Read these off the table that follows. Indices start at 1.
1) Find the entry in row 3 and column 1.
2) Find the entry just left of the smallest entry.
3) Find the top-left entry.
4) Find the bottom-left entry.
5) Find the entry at row 2, column 1.
6) Find the entry in row 1 and column 3.
7) Find the bottom entry of the column that holds the smallest entry.
8) Find the entry directly above the smallest entry.
[[131 134 129 126 119 129 127 126 133]
 [127 123 135 125 120 129 143 133 120]
 [129 128 125 122 117 129 141 126 132]
 [126 130 120 128 134 126 143 127 118]
 [124 131 125 128 134 127 134 133 116]
 [128 124 121 121 136 125 130 131 135]
 [130 124 132 124 123 130 135 121 131]
 [128 121 140 133 123 126 137 120 133]
 [128 124 106 137 120 129 123 137 134]
 [128 124 123 138 132 129 128 123 124]
 [128 119 137 125 120 125 134 138 134]]
1) 129
2) 124
3) 131
4) 128
5) 127
6) 129
7) 137
8) 140

X =
[[129 127 100 130 129 122 135 134 145 137 121 137 129 126 126]
 [127 136 136 121 128 126 117 115 116 119 127 123 124 125 138]
 [132 125 113 144 125 139 139 154 135 122 141 132 118 138 113]
 [139 130 141 129 137 119 120 117 138 132 104 132 130 131 143]]
Indices start at 1.
The entry just right of 115 is 116
Give the entry in row 2 and column 1.
127
Give the entry at row 2, column 2.
136
Give the top-left entry.
129
Give the entry just right of 120.
117
Give the entry in row 3 and column 1.
132
The top entry of the column that holds the largest entry is 134
Give the bottom-left entry.
139
The entry just right of 131: 143
Give the entry at row 1, column 2.
127
The entry directly above the largest entry is 115
Give the top entry of the column that holds the smallest entry.
100
The entry directly below the smallest entry -> 136
The entry just left of 115 is 117
Give the entry directly above 123.
137
Give the entry just left of 118.
132
Give the entry just right of the smallest entry.
130

arr =
[[135 140 126 145 116 142 138 135 126]
 [121 133 141 134 132 126 116 147 116]
 [127 133 136 122 128 127 134 119 129]
 [122 121 132 105 118 105 111 126 124]
 [130 128 139 144 107 128 121 134 123]
 [125 124 146 115 122 122 122 119 121]]
Counting starts at 1.
Find the entry directly above 118.
128
The entry just right of 138 -> 135
The entry directly below 138 -> 116
Find the entry just right of the largest entry.
116
Find the top-right entry.
126
Find the entry in row 1 and column 2.
140
The entry in the bottom-left corner is 125
The entry just right of 146 -> 115
Find the entry in row 1 and column 3.
126
Find the entry directly above 115.
144
Find the entry directly below the largest entry.
119
Find the entry at row 2, column 1.
121
Find the entry at row 3, column 1.
127
The bottom-right entry -> 121
Find the entry at row 3, column 2.
133
Find the entry just right of 144.
107
The entry in row 1 and column 1 -> 135
Find the entry directly above 144.
105
Find the entry just left of 111.
105

[[130 125 136 129 125 131 134]
 [140 138 146 123 130 117 141]
 [127 125 136 129 129 131 134]
 [127 137 140 121 137 120 138]
 [139 140 150 121 135 116 144]
 [139 134 150 123 130 120 143]
 [139 141 146 123 133 115 141]
 [130 131 140 123 136 125 138]
 [139 141 144 124 131 115 138]
 [140 133 150 123 127 121 143]
 [131 126 146 123 132 128 143]
 [128 126 139 123 133 129 137]
 [140 132 151 124 125 122 143]
 [138 131 151 122 127 124 144]
 [135 141 143 122 137 116 139]]
Rows and columns are numbered from 1.
The entry at row 1, column 1 -> 130
The entry just left of the centre entry is 140
Give the entry at row 1, column 3.
136
The entry at row 2, column 1: 140
The entry in the top-right corner: 134
The entry at the centre is 123
Give the entry at row 3, column 1.
127
The bottom-left entry is 135
The entry in row 3 and column 2 -> 125
Give the entry in the bottom-right corner.
139
The entry just right of the centre entry: 136
The entry in row 2 and column 2 is 138
Give the entry in row 3 and column 3.
136
Give the entry in row 1 and column 2.
125

[[123 133 128 125 117 134 120 119 115 123 129]
 [123 138 133 128 118 123 120 120 114 126 115]
 [116 144 122 123 132 129 127 124 128 125 124]
 [149 134 131 119 130 105 130 124 133 131 117]]
Read off the smallest entry in the last row.
A: 105
The entry directly above 127 is 120
Read off the largest entry.
A: 149
The top-left entry: 123
Read off the third entry on the diagonal from the top-right corner.
A: 128
Read off the third largest entry.
A: 138
Read off the 1st entry on the diagonal from the top-right corner.
A: 129
The smallest entry in the first row -> 115
The entry directly above the largest entry is 116
Read off the second smallest entry.
A: 114
Read off the entry just left of 114.
A: 120
Read off the third-last entry, reading row by row.
A: 133
The entry directly above 105 -> 129
The 4th entry, reading row by row: 125

Questions about the row below.
1) What is the entry just left of the centre entry?
2) What is the entry just left of 155?
3) What is the entry just left of 111?
[149 155 118 151 111]
1) 155
2) 149
3) 151

B =
[[128 129 125 128 129]
 [128 123 149 131 121]
 [131 127 132 128 127]
 [142 123 148 130 128]
 [130 128 131 128 127]
 [132 126 133 128 126]
 [137 125 141 130 124]
 [144 123 149 131 121]
 [136 126 138 128 125]
 [142 128 147 131 122]]
Indices start at 1.
The entry at row 1, column 2 -> 129
The entry at row 3, column 1: 131
The entry just left of 148: 123
The bottom-left entry -> 142
Read off the top-right entry.
Answer: 129
The entry in the top-left corner -> 128
The entry in row 2 and column 1 -> 128
Read off the entry just right of 136.
Answer: 126
Read off the bottom-right entry.
Answer: 122
The entry directly above 137: 132
Read off the entry at row 2, column 2.
Answer: 123
Read off the entry directly below 124.
Answer: 121
The entry at row 3, column 3 -> 132

M =
[[131 118 138 107 132 127 139 128 119 114 132 120 130 130 124]
 [135 122 131 103 134 126 147 131 119 118 131 118 127 127 128]
 [134 132 147 129 117 129 143 135 130 129 122 123 117 115 130]
 [131 121 133 117 131 120 124 114 112 120 133 116 107 125 127]
 [135 125 145 125 122 125 131 123 119 124 127 119 104 119 127]
 [133 118 135 108 133 123 135 122 113 117 133 117 116 128 126]
 [133 123 137 108 129 129 149 136 124 117 129 120 133 125 127]]
Rows and columns are numbered from 1.
Give the bottom-right entry.
Answer: 127
Give the entry in row 1 and column 2.
Answer: 118
The entry at row 2, column 1 -> 135
Give the entry directly below the centre entry.
Answer: 123
Give the top-right entry.
Answer: 124
Give the entry at row 3, column 1.
Answer: 134
Give the entry at row 1, column 1.
Answer: 131
The entry directly above the largest entry is 135
The entry directly below 143 -> 124
The entry in row 2 and column 2 is 122
Give the smallest entry.
Answer: 103
Give the entry just left of the smallest entry.
Answer: 131
Give the entry just right of the largest entry.
Answer: 136
The entry in row 1 and column 3: 138
The entry just right of the centre entry: 112
The entry at row 3, column 3 is 147
The entry in the bottom-left corner is 133
The entry just left of the largest entry is 129
Give the entry directly above the smallest entry.
Answer: 107
Give the top entry of the column that holds the largest entry.
Answer: 139
The entry directly below the smallest entry is 129
